A small network was shown many inputs. Here are its activations along a few directions, one row for each input.
Each table varies a few parts of the input and shows all the possible inputs, shuffled.
Descriptions start from the smaller parts, as in this example, which fits no table here: ring(8) and (point or (values(2) and line(4)) or ring(9)).
Shared parts are said once, and a part with two or three values counts as separate values.

Other details of the inputs shift rows strongly along two fixed directions, in all tables alike. That doesn't count.

A family of inputs:
x1: [ -3  -5   0   1   2   6  -2   0 -12  -6   2  -2   2]
x2: [ 0  5  1 -2  2  2  1 -3  4  2  8 -1  9]
x3: [  9  -2   6   0   4   1  -2   2  -3 -10  -2  -1   4]
x4: [ 10   0   8   5   1   0  -4   4   3 -11  -1   1   1]
x5: [ 0 10  2 10 -6  7  3  5 -2  5  2  2 -1]
x6: [-2  1 -3  3  6 -1  9  7  0  0  3  8  3]
x7: [  6   3   3   4   5  -1   0   5  -7 -10  -5   2  -1]
x8: [ -1  -2   3   8  -2   2  -5   7  -3 -12   6   4   0]
x9: [ 5  4  2  3 -8 10 -3 -1  5  3  6 -3  4]
x10: [-5 -5 -2  4  9  5  6  1  6 -2  8  8  0]
x11: [10  7  6  4 -5  7 -1  0  5  5  1 -3  2]
x12: [ 3 -7  2  0  0  6 -4 -9 -7 -4  0 -7  2]
x13: [ 8  7  3 -2 -3  1 -2 -2 -1  8  3  2  7]
x14: [  5   2   2   2   6   1   2   0 -11  -6  -7  -2  -1]
x15: [-19   3 -11 -41 -34 -20  24 -24  28   3  -9   0 -21]
x16: [  6  -2   5   4  -2   2  -7   2   2 -13   4   1   3]
x17: [-4 -1  0  7 11  2  9  3  4 -1  3 10 -2]
x18: [ 3  7  5 -2  4 -1  5 -2  4  4  4  0  7]
x19: [ 3  1  1  4 12  1  9  0  6 -1  0  8 -4]
x20: [ -2  -2   0   7   2   3   2  -3 -13  -2  -6  -2  -1]
x21: [ 7 -3  6 -1  5  3  0 -3 -6 -5 -4 -4  3]
x22: [  8   4   5   9   2  -2  -2   7  -2 -11  -4   3  -4]
x23: [ 1 11  2  1  5 -3  7  1  0  5  2  1  1]
x24: [  5  -4   3   0   2   4  -5   1  -3 -11   3  -1   5]
x25: [-1  5  0  7 -7 10 -2  4  0  4  7  0  2]
x26: [-15 -38 -22 -10   5 -22 -60  10   9  41  -9 -28   2]
x27: [ 5  3 -2  1  7 -2  8  5  2  0  1  6  1]
x28: [-1 10 -1  4 -3  1  1  3 -7  8  4  7  4]
x29: [-1  1  1  6  3  1  0  8 -9 -9 -3  4  1]
x30: [ -2  -4   0   3   1   4  -3   6  -8 -10   4   2   3]
x31: [-25   2  -8 -34 -40 -15  22 -29  10   0 -15  -7 -29]
x32: [ 7 -2  1 -2  7  0  7  2  6 -1  3  4  6]
x33: [ 5 -3  4  1 11  3  7 -3 11 -2  2  5  2]
x34: [-6  5 -1  2  3  3  3  2 -1  3 10  2  7]
x35: [-11 -48 -16  -5  13 -23 -58   6   3  33 -22 -37  -5]
x36: [-1  5 -3  2 -4  5 -4  2 -5  6  9  5  7]
x37: [-5 10  0  4  5 -1  7  3 -3  5  4  4  4]
x38: [  0   2   4  11   1  -1  -2   9  -4 -10  -1   6  -2]
x39: [ 6 12  0  1 -2 -1  1  1 -4  9  1  4  1]
x40: [ -3   0   1   4   5   3   2   2 -13  -5  -4   0   0]
x41: [  5   0   2   5   4   2   2  -5 -11  -2  -8  -4  -3]
x42: [-3 -3 -5  1  5  3  5  5  1 -2  9  6  6]
x43: [ 3 -5  2 -2  3  6 -3 -4 -7 -7  1 -5  4]
x44: [-21   1  -8 -38 -30 -18  24 -28  32   2  -9   1 -26]
x45: [ 7 11  3  7 -5  4  2  3  1  6 -1 -1 -4]
Description of these inputs: ring(5) and (line(4) or line(5)).
- Changing only the ring(5) part turns x30 into x29. The same change can be made to x8. Which row results? => x38
- Changing only the ring(5) part turns x39 into x26. The same change can be made to x7. Which row results? => x24
- Change only the line(4) part in x12. List by row number the other rows that result. => x16, x24, x43
- Change only the ring(5) part in x33. List by row number the other rows that result. => x10, x17, x19, x44
